[[124 123 129 129 127 125 133 141 124 127]
 [129 127 146 129 129 120 118 114 135 128]
 [116 132 148 136 130 112 116 115 112 136]
 [136 117 145 126 152 125 111 120 150 124]
 [117 133 140 127 136 125 121 124 121 136]
 [128 126 130 133 135 124 125 130 125 132]
 [125 120 129 128 132 123 126 137 127 126]
 [116 130 143 134 127 114 120 114 112 133]
 [134 117 147 126 143 117 111 122 145 122]] ans = 124

[[134 112 137 107 106 112 142]
 [140 111 140 150 131 150 144]
 [118 153 128 108 142 106 143]
 [126 115 131 122 115 125 137]
 [111 106 120 105 104 103 126]
 [102 151 109 103 123 102 116]
 [109 115 113 107 112 105 119]] ans = 134

[[135 131 135 134 137 135 134 132 144 136 131 145]
 [128 128 126 124 124 126 124 123 113 122 124 111]
 [126 133 120 126 119 120 126 126 131 119 132 130]
 [140 130 136 130 138 136 130 128 143 137 128 144]
 [137 120 132 121 134 132 122 119 142 134 116 143]
 [136 128 131 124 133 131 125 123 139 132 126 139]
 [123 148 125 143 121 125 142 143 111 119 151 110]
 [133 140 129 133 128 129 132 132 127 127 139 126]
 [136 130 127 123 129 128 123 122 140 129 127 140]
 [123 153 121 146 119 121 144 146 132 118 157 133]] ans = 135

[[127 129 122 125 128 141 127 124 123 133 137 120 130 130 130]
 [120 128 129 121 133 133 126 130 126 118 135 142 129 137 124]
 [136 127 130 131 128 120 134 136 116 127 121 122 123 127 139]
 [132 122 136 132 124 130 118 113 131 133 123 131 125 121 126]
 [131 122 123 127 125 127 129 141 119 120 121 123 114 129 125]
 [123 127 129 142 123 135 128 126 136 138 133 135 128 136 135]
 [138 127 143 132 128 131 138 129 136 123 134 134 135 128 123]
 [134 138 129 125 123 127 135 130 138 130 118 110 122 128 136]
 [114 145 137 135 115 119 124 118 129 122 114 112 135 133 113]
 [148 132 122 134 144 119 125 139 115 128 129 125 122 132 109]
 [128 132 123 132 128 135 133 130 118 131 130 138 119 122 129]
 [128 139 135 120 104 134 130 127 121 126 127 126 132 137 146]] ans = 127

[[127 124 129 131 123 124 125 129 129 131 132 132 130 125 132 132]
 [127 124 130 125 124 127 127 132 133 140 124 124 137 130 124 143]
 [125 118 132 128 116 121 123 134 136 148 129 129 142 126 129 153]
 [132 130 129 123 128 127 128 133 133 147 124 124 140 127 124 154]
 [134 138 127 116 142 138 135 131 132 138 112 113 134 134 113 142]] ans = 127

[[157 106 139 127 119 145]
 [157 137 137 118 113 106]
 [157 142 150 157 147 149]
 [157 112 121 150 118 110]
 [157 122 114 121 157 143]
 [157 107 136 134 108 156]
 [157 133 106 125 143 124]
 [157 115 117 145 136 105]
 [157 108 138 118 142 117]
 [157 120 115 142 116 133]
 [157 107 135 136 106 157]] ans = 157

[[104 129 135 125 134 123 141]
 [130 125 127 124 126 132 125]
 [115 124 131 118 129 131 132]
 [136 139 128 147 132 118 130]
 [132 131 127 134 129 125 128]
 [131 120 126 117 123 137 122]
 [130 123 126 121 125 134 124]
 [131 126 127 125 126 131 125]
 [139 133 126 138 128 124 125]
 [118 123 130 118 128 131 131]
 [ 98 127 136 121 134 124 143]
 [129 131 128 132 129 125 129]] ans = 104

[[136 136 132 137 131 133 136]
 [119 138 128 127 133 130 149]
 [122 140 126 130 133 134 149]
 [144 131 135 127 124 122 116]
 [129 125 134 131 128 125 137]
 [125 139 127 132 133 134 147]
 [119 139 127 127 133 132 150]
 [120 140 126 128 133 133 149]] ans = 136
---
array([144, 152, 138, 137, 139, 133]) | 133
array([130, 127, 145, 106, 129, 133, 151]) | 151
array([140, 117, 111, 123, 157, 120, 113]) | 113
array([158, 118, 111, 108, 116, 139, 109]) | 109
array([152, 120, 149, 156, 139, 139, 143]) | 143
array([102, 107, 132, 128]) | 128
array([142, 129, 103, 139, 146,  99]) | 99
array([102, 118, 116, 143]) | 143
array([125, 157, 110, 149]) | 149
---
[105 143  98 151 111 112 131]	151, 151

[[146 111 120 125 132]
 [149 115 125 125 134]
 [153 114 126 132 134]]	125, 153

[133  99 117 141 130]	117, 141

[126 148 141 120 108 102 125]	120, 148

[107 104 139 116 146 142 124]	116, 146

[127 126 141 137 158 144 131]	137, 158
---
[126 118 114 118 104] >> 126
[122 144 145 157] >> 122
[153 109 119 107] >> 153
[136 153 139 126] >> 136
[153 129 120 125] >> 153
[126 112 133 109 151 152] >> 126
---
[[152 112 118 138]
 [135 129 128 135]
 [142 119 126 141]] -> 126

[150 138 136 130 138] -> 130

[143 112 127 125 157 139] -> 157

[[154 124 112 113 145]
 [124 139 145 108 131]] -> 108

[[120 138 134 141 121 124]
 [157 121 133 126 120 124]
 [118 120 131 131 120 126]] -> 120

[136 147 126 150 122 138] -> 122

[155 119 131 143] -> 131

[136 103 117 132 123] -> 132

[100 147 146 123 155 112 139] -> 112

[103 130 131 111] -> 131
---
128  116  143  129
139  120  157  104
123  121  130  118
⇒ 139

138  152  138  131  133  120  115 ⇒ 133

107  119  143  131  143  106  108
131  108  106  109  124  130  129
⇒ 143

125  115  131  105  106  119  125 ⇒ 106

141  140  141  123
146  127  143  135
129  137  102  134
⇒ 146

125  120  129  126
121  126  132  135
157  129  117  109
⇒ 121
